These are the activations of a small neural network, seen along a few directions. Each row is one input.
Each table varies a few parts of the input and shows all the possible inputs, shuffled.
Descriptions start from the smaller parts, as in this example, which fits no table here: one of 8 places around a ring, together with either a single point or one of 9 places along a line or (one of 3 separate values, together with one of 4 places along a line).
Shared parts are said once, and a part with two or three values counts as separate values.

Other details of the inputs shift rows strongly along two fixed directions, in all tables alike. That doesn't count.

Rows:
row 1: [ 24   1   4  11  -5 -11 -12  -3   6   4   4  10]
row 2: [ 22   6  10  -3   9   2  -8 -17   2  -8  -6  -2]
row 3: [23  2  5  4 -6 -6 -8 -3 15  9  9  5]
row 4: [ 17   2   2  11 -14 -19  -4   7  14   8  11  15]
row 5: [-24  -3  -4   9  -3   8  -4  13  -5   8   4  -2]
row 6: [-21  -7  -8  13  -4   4 -11  14 -16   4  -8 -10]
row 7: [ 13  -3   0   9 -10  -4 -11   4   7  11   6  -3]
row 8: [ -6   9  -3 -17  11   1  18 -12   7 -10  -5  -6]
row 9: [ -4   7   1 -12  15  10   8 -15   0  -9  -7  -7]
row 10: [-15  -5  -2  12  -6   5 -12  13 -12   4  -6 -11]
row 11: [ -2  -1   0 -29  17  12  22 -16  -6 -16  -7  -2]
row 12: [-14  -7  -6   8  -3   7 -11  10  -8   8  -3 -13]
row 13: [ 22   3  10  10  -5  -6 -12  -2   8   4   7  10]
row 14: [  9   5   7   5  -8 -11   0   5  13   3  10  13]
row 15: [  4  10   3 -12   4  -6  15  -9   8 -11  -5  -1]
row 16: [ 18   2   9  13 -12  -9 -12   6  11   9  11  13]
row 17: [ 11   5   4  -9  14   8  -4 -19   1  -7  -6  -6]
row 18: [-16 -18   0   7 -11   8  -8  21 -23   4   1  -3]
row 19: [ 14  -4  -2   8   1  -2 -17  -4   0   7   3   2]
row 20: [-23  -5  -7  14  -2   5 -12  14 -17   3  -5  -5]
row 21: [ -6  10  -2  -9  15   2  11 -13  -3 -14 -11   1]
row 22: [-16  -3  -7  13 -11  -4  -2  16  -5   6  -2  -2]
row 23: [ 22  -5  -3  12  -9 -10 -13   1   9  13   7   2]
row 24: [  8   7   4  -6   7   1   5 -13   0 -10  -9  -6]
row 25: [ -1  -2   6 -20   8   6  18  -8 -10 -16  -6   3]
row 26: [-45  -1  -9   7  -7   8   7  23 -14   1  -8 -13]
row 27: [ -6  11   5 -11  11   6  12 -12   0 -13  -9  -3]
row 28: [ 21   5   9   3 -11 -13  -1   1  17   3  10  10]
row 29: [ 14  -4  -1  12 -16  -8 -12  11  11  17  10   1]
row 30: [ 13   2  -3  -8  15   3  -4 -20  -1  -7 -10  -7]
row 31: [  9 -11   1  -4 -14  -7   6  12   6   8  16  10]
row 32: [-24  -5  -9  14  -8   1  -2  17 -11   4  -5  -7]
row 33: [-39  -5  -8   6   5  17  -6  13 -17   3  -4 -10]
row 34: [  0  -3   6 -18   9   8  15 -10 -14 -16  -7   0]
row 35: [  8   7   0  -7   2 -10  11  -8   9  -8  -3   3]
row 36: [ 27  -8  10  -3 -17 -15   3   7   9   4  15  17]
row 37: [ 12  -4   7  18 -10  -3 -23   9  -2  10   7   6]
row 38: [-11  -1   2  14 -10   2  -7  15  -3   6   3  -2]
row 39: [ 26  -6   6 -14   5   2   5 -13   1  -4   3   5]
row 40: [-16  -3 -10  10  -5   0  -3  12  -2  10   4   2]
row 41: [ -8   9  -6 -15  15  -1  17 -13   5 -10  -4   2]
row 42: [-44  -1  -9   4   1  13   5  17  -9   5   0  -5]
row 43: [-16  -3 -11   4  -8  -6   5  13   4   8   4  -1]
row 44: [ -4   6  -7 -13  14   4  12 -15   1  -9 -10  -6]
row 45: [ 23  -1  -1   8  -2  -8 -11  -6   9   8   7   8]
row 46: [ 16  -7   4 -17  12   9   1 -15  -8  -8  -4  -2]
row 47: [ -7  10   0 -17  12   3  17 -12   8 -10  -3  -3]
row 48: [ -9  10   0 -16  14   3  16 -13   7 -10  -1   2]
Description of these inputs: one of 2 separate values, together with one of 4 places along a line, together with either a single point or one of 5 places around a ring.
Changing only the choice among 2 separate values turns row 24 into row 7. The same change can be made to row 38. Which row results?
> row 9
Which other rows does row 43 become when the place on the ring of 5 takes its other values? List them by row number.
> row 8, row 41, row 47, row 48
Which other rows does row 10 become when the place on the ring of 5 takes its other values? List them by row number.
> row 2, row 6, row 20, row 37

Rows:
row 49: [-42  11 -22 -23  25  12  36 -15  -1 -16 -18 -24]
row 50: [-20  11  -4   3  -1 -12   5   4  -2  -8  -6   5]
row 51: [  3   3   8 -21   2  -1  26  -3   5 -14  -1  11]
row 52: [-17  -5   8   8 -17   8  -4  26   3  16  13  -3]
row 53: [ 10  -1   2  17 -24 -21   3  22  15  10  13  17]
row 54: [ 52   1  24 -12   5   1 -16 -27  11  -2  12  11]
row 55: [-38 -10 -18 -12  -4  12  17  15  -7  10   0 -12]
row 56: [-37 -20  -4  11 -21   1   0  39 -23   9  15  10]
row 57: [-43  23  -2 -11  32  20  10 -17  -7 -25 -27 -19]
row 58: [ 40 -16   8  12 -24 -14 -16   6 -15  -2 -12 -11]
row 59: [ 59   2   0  -1  13  -7 -17 -35  12   6   1   9]
row 60: [ 32  20  -7 -21  33  -8   5 -48  20 -17 -16  -6]
row 61: [  2 -22  -9  -4  -1   6  -7  10  -6  12  13  -2]
row 62: [ 18 -11   6  28 -18 -13 -20  19  -2  15  12  23]
row 63: [-17   2   3  25 -21  -2 -11  24  10  17  11  -4]
row 64: [ -3  12   7   1  22  18 -10 -18 -12 -10 -11  -5]
What do these inputs look like to the network?
> either a single point or (one of 3 separate values, together with one of 5 places around a ring)
Which other rows does row 62 become when the choice among 3 separate values takes its other values? List them by row number.
> row 59, row 64

Rows:
row 65: [ 26  13  -4 -14   9 -18  16 -29  13 -15 -19 -11]
row 66: [  4  13  12 -21   9   3  19 -14   1 -21 -11   0]
row 67: [ 21   3   5 -25  15  -6  11 -21  -1 -15  -1  12]
row 68: [  7 -11  -5  23 -12   3 -17  12  -6  20   8   3]
row 69: [  2 -17   0  15 -12  -8 -19  16  -9   8   9   9]
row 70: [-19  -5   0 -19   5   3  13   6 -10 -11  -5  -7]
row 71: [ 11   7   7  10  -9 -11   0   4  18   6  15  17]
row 72: [  3 -12  -6  13 -16  -2  -1  15   6  22  21   9]
row 73: [  1  -8  -5  15 -15   3 -14  14   7  23  10  -7]
row 74: [ 18  -6   1   0 -12  -2   2   4  14  13  14   1]
row 75: [ 13   1  -1 -10   7  -9   5 -10  11  -1  14  10]
row 76: [-36   7  -3  15   3  10  -3  12 -16  -2  -8  -2]
row 77: [ 21 -10   2   0 -10  -4   2   4   0  10   8  15]
row 78: [  3  18  10 -10  18   9   5 -21  -1 -20 -17  -9]
row 79: [  7   1   4 -28  12  12  23 -18  -5 -15 -11  -5]
row 80: [ 15  -4   3  -3  -9 -11  -5   5  16   7  16   2]
row 81: [-33   4 -11  -9  23  14   2 -10 -22 -14 -14 -10]
row 82: [  6 -18  -2  18 -16   0 -12  17 -10  14   8   7]
row 83: [16  5 13  6  0 -5 -4 -7 -1 -9 -3 14]
row 84: [ 37   8   0  -6  12 -12 -14 -25  19   3   8  11]
row 85: [-36  -5 -16   6   6  16   3   9  -7  12  -2  -7]
row 86: [-14 -15  -3   7 -12  10  -3  18 -16   5  -2 -10]
row 87: [ 12  10   7  12  -9  -6 -15   3  19  10   5   2]
row 88: [ 18   1   4  -3   4  -2 -15 -11   0  -3   0  -8]
row 89: [20 -7  9 -7  1 -5 -8 -7 -2 -9  0 -3]
row 90: [-12  16   7 -24  22   8  29 -21  -8 -29 -16   7]
row 91: [22 -2  4  3  0  6 -8 -9  1  5 -2 -7]
row 92: [-47   1   2   2   1  15  10  16 -22 -14 -16 -13]
row 93: [-20  -1 -26  18 -10 -17   6  16  -3   4 -11  -5]
row 94: [-41  10  -7  12   5   8   1  11  -3   3  -4  -1]
row 95: [-37  -2 -11  -1   3   9  -6  13  -4   5  -2 -17]
row 96: [ 12   6  11   6 -14  -9   0   8  19   6  12   6]
What do these inputs look like to the network?
> one of 2 separate values, together with either a single point or (one of 3 separate values, together with one of 5 places around a ring)
Changing only the choice among 2 separate values turns row 86 into row 82. The same change can be made to row 70. Which row results?
> row 67
Which other rows does row 71 become when the choice among 3 separate values takes its other values? List them by row number.
> row 72, row 75
Which other rows does row 90 become when the choice among 2 separate values takes its other values? List them by row number.
> row 66
Which other rows does row 92 become when the place on the ring of 5 takes its other values? List them by row number.
> row 66, row 78, row 87, row 96
